Each row below holds a small network's activations on one input, seen along a few directions.
In each table, some parts of the input vary, and every possible input appears once, in random order.
A made-up example of a description, with smaller parts first: one of 8 places around a ring, together with either a single point or (one of 2 separate values, together with one of 4 places along a line) or one of 11 places along a line.
Shared parts are said once, and a part with two or three values counts as separate values.

Other details of the inputs vary at random and push rows far along two fixed directions, the same in every table; ignore that.

A family of inputs:
R1: [-10   7 -88 -32   1  11  -5  96 -57 -20 -40 -28]
R2: [  24    5    4  -97   41    5    0 -101   17   28  -49   11]
R3: [ 25  12  85  18  -5  28 -25  60  45  45  27  38]
R4: [-70 -28 -13  -1  47  -1  29 -30  37  60 -35 -27]
R5: [-30  -8 -37  -6 -13  -7 -32 -56  45  24 -31 -31]
R6: [ -17   -1 -107   -3   12  -14   -9   61  -71  -43  -41  -10]
R7: [ -6 -32  -4 -23  27   9  -9 -59  39 -28 -11   7]
R8: [  68    1    9   24  -54  -18   18   73  -60 -102   62   26]
R9: [ -8 -27 -78 -10 -11 -20  69   6 -67 -69   7 -33]
R10: [ 15  39  54  57 -50   7 -14 -31  18   8  60  13]
R11: [  40  -43  -57  -24    1  -11   34   11  -32 -111  -13  -17]
R12: [ 18 -32 -81 -32  10 -10  -2  84  -2 -63 -63 -11]
R13: [ -9  35  64  57  -2  -5 -36  48 -11  53  46  15]
R14: [ 55  56  -7   7 -82  18  32  87 -28 -72  58 -24]
R15: [ 49  94  92 -13 -51  -7  -3 -66  -5  69  34  21]
R16: [-14 -21 -92  14   9 -31  -8  55 -89 -45 -47 -20]
R17: [ 67  19  -1  14 -52  -1  12  75 -40 -98  69  33]
R18: [-15  35  61   9 -18  25  42   2   6  26  87  -6]
R19: [ 33  15  81  -6  -6  32   6   9  40 -19  65  11]
R20: [ 24  34   0  53 -13   4  98  86 -54 -64  66  -1]
R21: [-54 -20 -25  -8  17   5  24 -72   3  21   6  -9]
R22: [-16  27  64  31 -15   7  42 -13   5  19  88  -7]
R23: [ -4  47  51  18 -31  16 -34  27 -21  37  80  14]
R24: [  32  -20  -61  -47    4   -2   28   31   -1 -106   -9  -27]
R25: [ 37  10 101  10  20  36  14  42  56  11  31  15]
R26: [  9  35  72  86 -22   4 -14   4  40  30  23  19]
R27: [-42  -6 -17 -16  13  20 -29 -16  62  71 -86 -28]
R28: [ 25   2  83  57   2   5 -32  25  39  24  37  59]
R29: [-46 -11 -14  11  15  -5 -33 -27  64  53 -84 -31]
R30: [ 10   2  -7 -97  17 -13 -41 -91   4  67 -59  33]
R31: [ 41 -19 100  65  25   2  15   0  32 -10  25  30]
R32: [ 26 -19 -84 -62 -24  11  -2  62 -17 -68 -14 -10]
R33: [ -8 -45  -2  -4  62  13  -9 -41  64   1 -53  12]
R34: [-66 -20  -7 -23  42  25  29 -17  35  75 -37 -25]
R35: [ -35   20  -11  -86   30   -8   35 -110  -14   77  -27  -11]
R36: [ 35 -32 -54 -32  34   2  36  59  16 -81 -49 -27]
R37: [-47  -5 -41 -13   6 -10 -51 -29 -12  31  -6 -13]
R38: [ 14  15  91 104 -27 -16 -11  -2  15  30  12   9]
R39: [-16 -38 -24 -28   7  -5 -48 -36  42  17 -19   9]
R40: [ -8   7 -98 -19 -16 -17  -9  31 -77 -62   0 -10]
R41: [-40 -23 -28  11   2 -22 -44 -45 -41  23  -8   0]
R42: [-21  32 -30 -78  16 -16 -46 -83 -47  88 -40  12]
R43: [-65 -53 -11  31  49 -14  33 -56   1  47 -45 -15]
R44: [-28 -28 -23  16 -19 -19 -27 -76   7  11 -39 -17]
R45: [ 27 -21  89  70   0 -13 -25  21  13  16  19  49]
Each input here is: one of 5 separate values, together with either a single point or (one of 2 separate values, together with one of 4 places along a line).
- The inputs of R31 and R45 match in every part but the choice among 5 separate values. If R25 is changed in the same way as R31 into R45, which row does it become? => R3
- Start at R14 and move only the place on the line of 4, one step at a time. The first step leads to R5. Which rows follow, in order? => R10, R44
- Which other rows agree with R37 in the choice among 5 separate values? List them by row number. => R1, R6, R13, R16, R23, R40, R41, R42
- Change only the choice among 5 separate values in R26. List by row number the other rows that result. => R6, R20, R28, R33
